These are the activations of a small neural network, seen along a few directions. Each row is one input.
Each table varies a few parts of the input and shows all the possible inputs, shuffled.
A made-up example of a description, with smaller parts first: line(6) and (point or line(11) or (values(2) and ring(8))).
Shared parts are said once, and a part with two or three values counts as separate values.

Other details of the inputs shift rows strongly along three fixed directions, in all tables alike. That doesn't count.

A family of inputs:
row 1: [  7 -47 -40  16  50  -6  28 -29  15 -40 -29   8]
row 2: [  7 -51 -25 -33  23  10  43  18  11  24  54  49]
row 3: [-24  36  45   1 -82  38 -33  28 -13  41  22 -28]
row 4: [-28  26  -3   2 -47 -25  35  27  30  40  20  14]
row 5: [  9   2  16  23  31 -15 -31 -37   1 -54 -62  -8]
row 6: [ -4  64  69  -4 -21  -4  36   2  10   8  21 -14]
row 7: [  5  -3  13 -17  20  16  35  -9   8  -7  12  23]
row 8: [-48 -43 -20   0 -29  -6  11  38   0  58  13  26]
row 9: [ 22 -21   0 -11  42  28 -15 -11  -2 -33 -13  18]
row 10: [ 30  28   7  27  18 -29  51 -11  51 -23 -10  -6]
row 11: [ -1 -21  -4  11   3 -23 -34   5   4   3 -10   8]
row 12: [-28 -53 -48  -1  13   0  -9   2 -12 -17 -24  15]
row 13: [ -6 -16 -10 -16  33  28  -4 -20 -25 -51 -15  -2]
row 14: [-18   4 -10   7 -51  -1 -59  37  -6  62 -15  -9]
row 15: [-13  30  21  29 -13 -24  28  -3  16   3  -7 -27]
row 16: [ 36  25   8 -22  33 -16  71 -15  30 -43  35  12]
row 17: [-20 -49 -41 -22  -2  42  34  18   4  53  48  37]
row 18: [ 14  50  35   5 -23  -7  35   8   8  27  57 -11]
row 19: [ 19  49  28  33  14 -31  36 -34  35 -37 -27 -24]
row 20: [  8  40  27  14   2 -36  34 -16   9 -22 -35 -32]
row 21: [  3 -35 -26   1  11 -16  34  22  36  17   2  41]
row 22: [ 17 -27 -12  -2  59  32   6 -41 -12 -56 -18  -6]
row 23: [  -2   -9    5    9    2   42 -121  -13  -51   -6  -10  -33]
row 24: [ 22  54  48  -8  20   0  30 -30 -10 -42 -20 -38]
row 25: [ 29 -47 -44  21  51 -22  16 -27   7 -40 -11  14]
row 26: [ -9  49  48  34 -65  -9 -34   5   7  -3 -28 -45]
row 27: [-18  27  35  20 -20 -25  -7   3   8   5 -21 -13]
row 28: [ 24 -38 -12 -15  44   8  11 -13 -14 -25  18  31]
row 29: [-31 -46 -43 -38  -9  32  36  29  -4  36  46  41]
row 30: [  8 -33   3 -12  60  24   9 -30 -21 -57 -23   7]
row 31: [-17  14   7  -7 -37  20 -77  17 -46  20  24  -9]
row 32: [ 31  -9  -6 -16  26   9 -14 -17 -30 -19   1  -2]
row 33: [ -9 -48 -24  -5  38  47 -23 -19 -34 -23  -9  -4]
row 34: [  2 -22 -15 -26  -8  24 -46  13 -30  33  18   0]
row 35: [-11  55  27  27 -42 -14 -75  12  -1  -4 -35 -32]
row 36: [-14  -5 -13   5 -20  -5 -35   2 -10  24 -32  -8]
row 37: [  6  48  21 -24  -9  -6 101   4  40   4  47  19]
row 38: [ -7 -35 -33 -15  -7  41  13  32   9  52  46  29]
row 39: [  6 -39 -34  19  19 -10 -34  -8   2  -6  -9  -1]
row 40: [-23 -22 -27  -8 -27 -14  28  25   8  53   5  12]
row 41: [ 40  82  55   5  21  -1  -2 -30  13 -76 -24 -32]
row 42: [-23  30  27  16 -67 -42   3  45  10  76  42   9]
row 43: [   1  -22  -18   18   -8   -7 -111   -8  -52   -2  -46  -24]
row 44: [ 13  22  15 -19   6  16  16 -14  -5  -2  -3  -7]
row 45: [-19   5  -7  20 -36 -17 -86  11 -32   7 -13 -14]
row 46: [ 25 -10 -15 -26  18  22  23   6   6   7   9  15]
row 47: [  0  41  36 -12 -15  14  -8  -6 -19   6  -5 -29]
row 48: [ 16  31   7  -2 -22 -53  63  18  40  36  27   0]
row 49: [-15 -55 -55  -3   1  -7 -46  14  -8   6  -2  21]
row 50: [-12  -6 -19   2   3 -23  38  -1  20 -16  -9  11]
Each input here is: values(2) and (point or (values(4) and line(6))).
Q: Changing only the values(2) part turns row 18 into row 25. The same change can be made to row 13. Which row results?
A: row 12
Q: Changing only the values(2) part turns row 17 into row 19. The same change can be made to row 47. Which row results?
A: row 40
Q: Change only the values(2) part in row 5. List by row number the other rows that result.
A: row 7
Q: Change only the values(2) part in row 11. List by row number the other rows that result.
A: row 2
Q: Change only the line(6) part in row 4. List by row number the other rows that result.
A: row 12, row 35, row 45, row 49, row 50

A family of inputs:
row 51: [ 21  43  30   1  -5 -11  58   1  31   5  32  -5]
row 52: [ 16 -51 -36 -10  42  17   1 -18 -10 -21   2  15]
row 53: [  2  48  38  -5 -18 -13   4   4   8   2  15  -9]
row 54: [-17  35  27  -2 -46  12 -49  25  -9  39  16 -16]
row 55: [ 16  33  16   6 -16 -36  57   6  31  -3  21  -2]
row 56: [ 23 -16 -13 -16  41  -1  21 -14   1 -42  -7  20]
row 57: [-18  -9  -1   1 -26  -1   1  18   3  42   2   9]
row 58: [-16 -30 -22  -5  -5  -5  40  21  21  18  19  20]
row 59: [ -3 -51 -49  -2  44   5  11 -11   6 -22 -18  20]
row 60: [ 16  14  25  17   2  -9 -43 -18  -7 -28 -34 -19]
row 61: [ 20 -35 -23  -8  51  12  36 -30   3 -40  -7   8]
row 62: [ 11   1  -2  12  29 -13 -17 -13   0 -23 -21  -6]
row 63: [ -5  65  33  17 -32 -27  14   1  12   7  -4 -28]
row 64: [-22 -18  -5   2 -31  -4 -21  35  -2  47  21   8]
row 65: [ 28 -37 -27  -5  55  14  28 -21   8 -47  -3  28]
row 66: [-41 -41 -26 -18 -29  24 -18  27 -24  59  32  19]
row 67: [ 11  50  39  24  20 -22 -10 -27   4 -43 -41 -36]
row 68: [  3  10   4 -20   5  -8  69   9  20  -2  20  21]
row 69: [  4 -25 -16 -12  28  22  -4 -12  -2 -27 -16   8]
row 70: [ 37  56  42   9  14  -5  -9 -23   1 -44 -23 -36]
row 71: [ 15  34  33  18   4 -13  -5 -28  11 -47 -37 -26]
row 72: [  9 -49 -30   2  41  -4  -8  -7  -3 -20 -16  17]
row 73: [  2  26  17 -15 -13 -18  36   8  12  21  34   2]
row 74: [-13 -27 -20  -4 -31   1  -3  26   9  41  22  21]
row 75: [-17  21  19  -6 -33  -1   2  23   2  35  36   9]
row 76: [  9  -4 -15   8  19 -10  14 -21   6 -40 -23  -5]
row 77: [ 20  18   5  13  16 -12 -16 -24   8 -28 -26  -9]
row 78: [  3  23  24  19  -1 -13 -32 -18 -18 -26 -41 -30]
row 79: [ 10 -22 -24   4  43  -8  37 -19  22 -44 -15   9]
row 80: [-21 -34 -24 -12 -18  29   9  24  -2  48  30  17]
row 81: [ 22 -24 -25   3  32  -5   9 -22  15 -36 -16  15]
row 82: [-10  14   8   5 -38 -21   3  26   1  46  20   0]
row 83: [-34  16  24  13 -47  -2 -39  28 -10  42   2 -19]
row 84: [ 15   0  -3  -3  -3 -32  69  11  28   7  25  16]
row 85: [-22  27  27   3 -33   3 -13   8 -17  26  15 -13]
row 86: [ -7 -53 -34  -8  22  25 -34  -1 -25  -9   0  29]
row 87: [ 15  45  38   6   8   7 -24 -19  -8 -44 -35 -30]
row 88: [ 26 -36 -30 -16  51  17  40 -18   7 -39 -14  14]
row 89: [ 10  42  43  23  16 -22  -9 -23   3 -41 -39 -34]
row 90: [  8  17  20  19   6 -11 -41 -12  -3 -36 -25 -25]
row 91: [ 13  38  31   6  -3  10 -58  -8 -19 -27 -26 -27]
row 92: [  4  55  41  -1 -19 -10  27  -3  12   8  11 -29]
row 93: [ 10   9   0 -17   2  -5  70   7  18  13  24   7]
row 94: [ 14 -26  -7   3  28  -3  14 -21   8 -35 -30   7]
row 95: [-20 -29 -21  -9 -17  21  15  20  -8  46  32  16]
row 96: [ -5 -34 -33   4   7   4 -54   0 -28   4 -21   3]
row 97: [-26  -9  -9  14 -19  12 -89   1 -43  11 -39 -22]
row 98: [ -3  27  13  22 -22  -7 -71  -8 -22 -15 -26 -32]
row 99: [-4  9  8 -8  1 -5 68  6 20  3 28 23]
row 100: [ 15 -11 -10   4  34  -7  18 -25  11 -30 -32   6]
row 101: [-19  23  30   9 -13  17 -66 -10 -30 -15 -23 -24]
row 102: [ -8  27  21  -3 -20   5  35  12  19  18  24   3]
row 103: [-11  14  11  -4 -36  17 -41  22 -11  43  18 -14]
row 104: [-12 -54 -36 -13   3  35 -79   4 -41  19  -5   0]
row 105: [-40 -24 -30   2 -39  10 -57  40 -14  69  21  10]
row 106: [  1  26  20  -3 -15 -14  38   7   7  20  38   6]
row 107: [-15  45  38  -6 -32  -7  -3   5  -6  21  12 -23]
row 108: [  4 -19 -13  -7   4  21 -56  -1 -33   1 -11 -10]
row 109: [ 13 -26 -26   2  33  -1  26 -24  18 -39 -23  14]
row 110: [ -3 -43 -27  -6  17  31 -41   0 -17  -6  -2  16]
row 111: [  7  25  17   1 -16  -6  34   8   9  24  36  -2]
row 112: [ 10  23  15   2 -15   1  39  13  18  25  36   3]
row 113: [-19 -24 -18 -24  -5  10  30  18   6  25  25  28]
row 114: [-35 -34 -24 -10 -31  35 -12  35 -11  55  29  26]
row 115: [  6  35  12   3  -9 -25  70   0  42  11  12   6]
row 116: [  0 -25 -42  -7   1 -14  38  14  16  24  24  28]
row 117: [ -9  43  36  12 -33  12  -7   8  -3  22  10 -24]
row 118: [ 11  -2   1  -9  16   2 -27 -12 -24 -21 -11  -6]
row 119: [-21 -29 -33  -2 -19  -1   0  31  10  41  30  22]
row 120: [-19 -81 -57 -19  16  51 -53   7 -31  16 -11  17]
row 121: [ 20 -25 -15 -10  46  -2  22 -27  -3 -39   2  14]
row 122: [  2 -59 -40  -3  29   3   5  -9 -10 -25 -23  16]
row 123: [  7  46  41   3   1  -4 -29 -22 -23 -34 -30 -36]
row 124: [  3  34  19   5 -23 -30  65   7  30   1  15  -6]
row 125: [ 16  -2 -13  -5  10 -24  68   4  37  17  19  28]
row 126: [ -12   -1   14   17  -24   10 -105    0  -36   15  -35  -21]
Q: Describe the family of inputs behind these rows.
A: values(2) and ((values(3) and ring(6)) or (line(4) and ring(5)))
Q: Changing only the values(2) part turns row 108 into row 93. The same change can be made to row 116. Which row results?
A: row 63
Q: Changing only the values(2) part turns row 124 into row 55. The same change can be made to row 78. Which row results?
A: row 82
Q: Change only the ring(6) part in row 100. List by row number the other rows that result.
A: row 57, row 71, row 94, row 109, row 115
Q: Change only the ring(5) part in row 69. List by row number the other rows that result.
A: row 92, row 107, row 113, row 120
Q: Change only the values(3) part in row 125. List by row number the other rows that result.
A: row 62, row 96
Q: Change only the values(2) part in row 92. List by row number the other rows that result.
A: row 104

A family of inputs:
row 127: [-30  50  23  -8 -26 -14  20   7   3  18  40  -7]
row 128: [ -9  41  56  25 -29  15   5   9  15  11   3 -14]
row 129: [-17 -97 -69 -50  17  11  27  14 -15   4  14  62]
row 130: [-28  24  46   6 -36   4  37  20  10  36  31   3]
row 131: [   5  -17  -12   -1   13   21 -101    0  -40   19  -30  -10]
row 132: [-17  24  50  -3 -24 -14  48  10   9  25  44   7]
row 133: [ 16 -14  -4  -4  49   7 -74 -28 -47 -29 -44 -14]
row 134: [ -4  44   7   3 -24 -10   3  23  19  28  49   2]
row 135: [ 19  43  27  -6 -35 -19  -8  18  10   3   7  -2]
row 136: [  0 -20 -32  59  17 -54 -67 -41  -8 -36 -84  -5]
row 137: [-12  43  25  -1 -24   6  27  20  19  52   1 -11]
row 138: [-72 -16 -23  -2 -46  46 -94  28 -48  50   7  -5]
row 139: [ 27  33  28  13  24  -9  41 -49  -2 -64 -31 -43]
row 140: [ 20 -65 -26 -13  51  -3  59   0   9 -16  37  51]
row 141: [ 25 -11  -6   1  43  22 -65 -32  -8 -28 -56 -18]
row 142: [  3 -88 -76 -33  31  24  65  17  23  -9  -3  64]
row 143: [ 39  37  21  22  24  -2  47 -36  16 -60 -32 -41]
row 144: [ -1 -10   0  -7  42  18 -27 -31 -29 -28 -52 -14]
row 145: [  4  38  21 -13 -56 -13  30  33  42  35  26   8]
row 146: [ 33  44  34  -7   8 -32   8 -12  -3 -53 -14  -8]
row 147: [ 66  42  25  20  33 -25  26 -43  10 -68 -17 -39]
row 148: [ -5 -55 -40 -39  42   0  59  -2  -1  23  16  40]
row 149: [-32 -10 -23  -4 -15  16 -71  21 -38  25  26   5]
row 150: [-64 -49 -30  39 -45 -37 -95  44 -10  44 -43 -19]
row 151: [-13  47   9   5 -37   5   7  20  35  36  39  -3]
row 152: [ 57  39  28  15  39 -30  26 -47 -10 -77 -17 -42]
row 153: [-13 -39  -7   5 -24  22 -40  35 -10  51  39  27]
row 154: [-25  48  38 -11 -59 -10  16  25   3  24   5  -6]
row 155: [ 28 -63 -30  -7  50  13  73  -9  49 -17  24  49]
row 156: [  6 -63 -51 -25  25  -1  74  -9  -6   0  30  23]
row 157: [-24  -9 -20  16  15  46 -93 -15 -28 -33 -43 -20]
row 158: [ 15  32  11   7 -41  -4  36   9  29  36  29 -23]
Q: Describe the family of inputs behind these rows.
A: values(2) or (values(5) and ring(6))
Q: Change only the ring(6) part in row 144. List by row number the other rows that result.
A: row 131, row 133, row 137, row 141, row 148
Q: Which other rows belong to the same alternative as row 150? List them by row number.
A: row 136
Q: Change only the values(5) part in row 158. List by row number the other rows that result.
A: row 141, row 145, row 151, row 155
